[[127 110 126 148 126 112 138 124 115 116 106 122 120 132 128]
 [126 138 133 128 133 141 145 125 133 150 151 138 148 132 133]
 [129 111 122 141 126 108 117 127 124 128 107 136 114 132 126]
 [125 111 124 143 113 115 101 157 155 138 128 129 123 133 129]
 [132 122 125 130 118 138 136 130 127 118 154 121 139 126 121]
 [124 151 131 110 144 147 109 118 139 129 145 135 110 134 127]]
Indices start at 1.
The entry in the bottom-left corner: 124
The top-left entry is 127
The bottom entry of the column that holds the smallest entry? 109
The entry just left of the smallest entry is 115
The entry in row 3 and column 1? 129
The entry at row 1, column 2 is 110
The entry in row 1 and column 3 -> 126
The entry in the bottom-right corner? 127
The entry directly below 101? 136
The top entry of the column that holds the smallest entry? 138
The entry directly above the largest entry? 127
The entry in the top-right corner is 128
The entry in row 2 and column 1? 126
The entry directly above the smallest entry: 117
The top entry of the column that holds the largest entry: 124
The entry in row 3 and column 3 -> 122
The bottom entry of the column that holds the largest entry is 118
The entry at row 3, column 2: 111
The entry just left of the largest entry: 101
The entry at row 2, column 3 is 133
The entry in row 2 and column 2 -> 138

Read these off the array that follows.
1) What is the top-right entry?
2) What is the fifth entry from the end, reading row by row?
3) What is the largest entry in the last row?
4) What is the smallest entry in the first column?
5) What is the top-left entry?
6) What is the last entry, reading row by row?
7) What is the last entry in the row that holds the largest entry?
8) What is the entry in the bottom-left corner?
[[132 141 119 130 139 142 143 131 126 119 128 125 120 139]
 [126 115 138 132 118 116 115 122 136 138 130 134 134 116]
 [128 128 128 128 128 128 128 128 128 128 128 128 128 128]
 [126 121 136 126 125 132 131 117 131 131 119 134 140 120]
 [145 138 110 142 118 132 127 149 131 131 152 133 110 142]
 [125 135 120 122 137 125 126 133 117 120 129 115 116 134]
 [132 119 134 135 119 125 122 125 136 136 133 135 131 121]
 [135 130 127 128 129 133 129 128 124 130 131 128 128 128]
 [142 136 125 135 132 150 146 125 132 128 130 138 130 134]
 [130 132 125 127 132 133 132 128 126 126 128 127 126 131]
 [123 123 133 122 129 124 124 120 125 129 121 125 134 121]
 [130 128 127 129 128 129 128 128 127 129 129 128 127 128]
 [125 122 133 123 126 119 117 125 124 133 128 125 131 121]
 [128 128 128 128 128 128 128 128 128 128 128 128 128 128]
 [131 139 120 129 137 139 140 130 125 118 127 125 120 137]]
1) 139
2) 118
3) 140
4) 123
5) 132
6) 137
7) 142
8) 131

data =
[[131 120 129 119 150 127 122 130]
 [131 128 129 130 120 124 143 113]
 [135 145 133 130 135 133 116 129]]
The fifth entry, reading row by row: 150
The third entry on the diagonal from the top-right corner -> 133
The minimum?
Answer: 113
The second entry in reading order?
Answer: 120
The entry in the bottom-right corner?
Answer: 129
The bottom-left entry: 135
The largest entry in the last column -> 130
The second entry from the end, reading row by row?
Answer: 116
The entry just left of 124: 120

X =
[[140 133 125 125 142 131 118 114 122 137 110 117 125 136]
 [141 132 125 127 145 130 113 129 115 128 134 121 144 130]
 [141 132 125 124 142 129 112 127 116 133 129 121 146 131]
 [141 132 125 125 143 129 113 128 116 131 129 121 146 131]
 [133 132 125 126 142 137 131 127 107 142 138 129 118 130]
 [143 132 125 118 142 131 111 122 121 135 123 121 139 133]
 [139 133 125 131 145 133 119 129 110 129 147 122 126 126]
 [132 132 125 126 142 137 132 127 107 143 137 129 117 131]
 [141 132 125 131 146 131 113 130 113 126 139 121 138 128]
 [142 132 125 119 142 131 113 117 124 136 117 118 134 134]
 [142 132 125 120 142 129 111 125 119 135 127 121 143 131]
 [141 132 125 125 142 131 116 114 123 137 111 116 126 136]
 [128 132 125 127 142 136 137 126 109 145 127 125 120 133]
 [141 132 125 123 142 129 111 127 116 134 129 121 145 131]]
Counting starts at 1.
The bottom-right entry -> 131
Give the entry at row 2, column 3.
Answer: 125
Give the entry just right of the largest entry.
Answer: 122
The entry in row 1 and column 2 is 133
Give the entry at row 2, column 1.
Answer: 141
Give the entry in the top-right corner.
Answer: 136
The entry in row 3 and column 1 is 141
Give the bottom entry of the column that holds the largest entry.
Answer: 129
Give the entry at row 1, column 3.
Answer: 125
The entry directly above 147: 123
The entry in row 3 and column 2 is 132
The entry at row 1, column 1 -> 140
The entry in the bottom-left corner is 141
The top entry of the column that holds the largest entry is 110
Give the entry directly below the largest entry.
Answer: 137

Questions about the row below.
1) Read off the 2nd entry from the end.
2) Read off the third entry from the left.
3) Read off the second entry from the left.
4) Read off the 1st entry from the left.
5) Read off the fifth-last entry.
[124 147 127 131 129 127 151 120 129 132 134 133 130 121 131]
1) 121
2) 127
3) 147
4) 124
5) 134

Questions about the matrix below.
1) The top-left entry?
2) The entry in the top-right corner?
3) The third entry in reading order?
4) The largest entry in the first row?
5) The entry in the bottom-right corner?
[[136 145 135 125 134 120 123 133 152 111]
 [132 139 135 126 132 121 119 126 151 116]
 [142 148 134 125 132 120 131 137 151 107]
 [142 148 134 125 132 119 131 138 151 107]
 [128 141 136 126 136 120 112 126 154 117]
 [138 146 135 125 133 120 125 133 152 110]
 [118 135 137 127 139 120  99 117 155 124]
 [142 148 134 125 132 120 131 138 151 107]
 [118 136 137 127 139 120  99 117 155 124]
 [117 135 137 127 139 120  99 117 155 124]
 [141 146 135 125 130 120 131 136 150 108]
 [128 117 135 123 114 124 132 111 138 124]
 [142 146 135 125 131 120 131 136 150 108]
 [143 148 134 125 132 120 131 138 151 107]]
1) 136
2) 111
3) 135
4) 152
5) 107

A =
[[138 126 148 111 135 114 118 138 142 115 130]
 [119 139 147 106 132 127 100 116 150 118 116]]
Counting starts at 1.
Report the bottom-left entry.
A: 119
The entry at row 1, column 2 is 126
The top-right entry: 130
Report the bottom entry of the column that holds the smallest entry.
A: 100
The largest entry is 150
Report the entry in the top-left corner.
A: 138
The entry in the bottom-right corner is 116

127  117  134  130  116  131  132  143  103  125  121  127  124  142
The entry just right of 116: 131
The entry just left of 116 -> 130
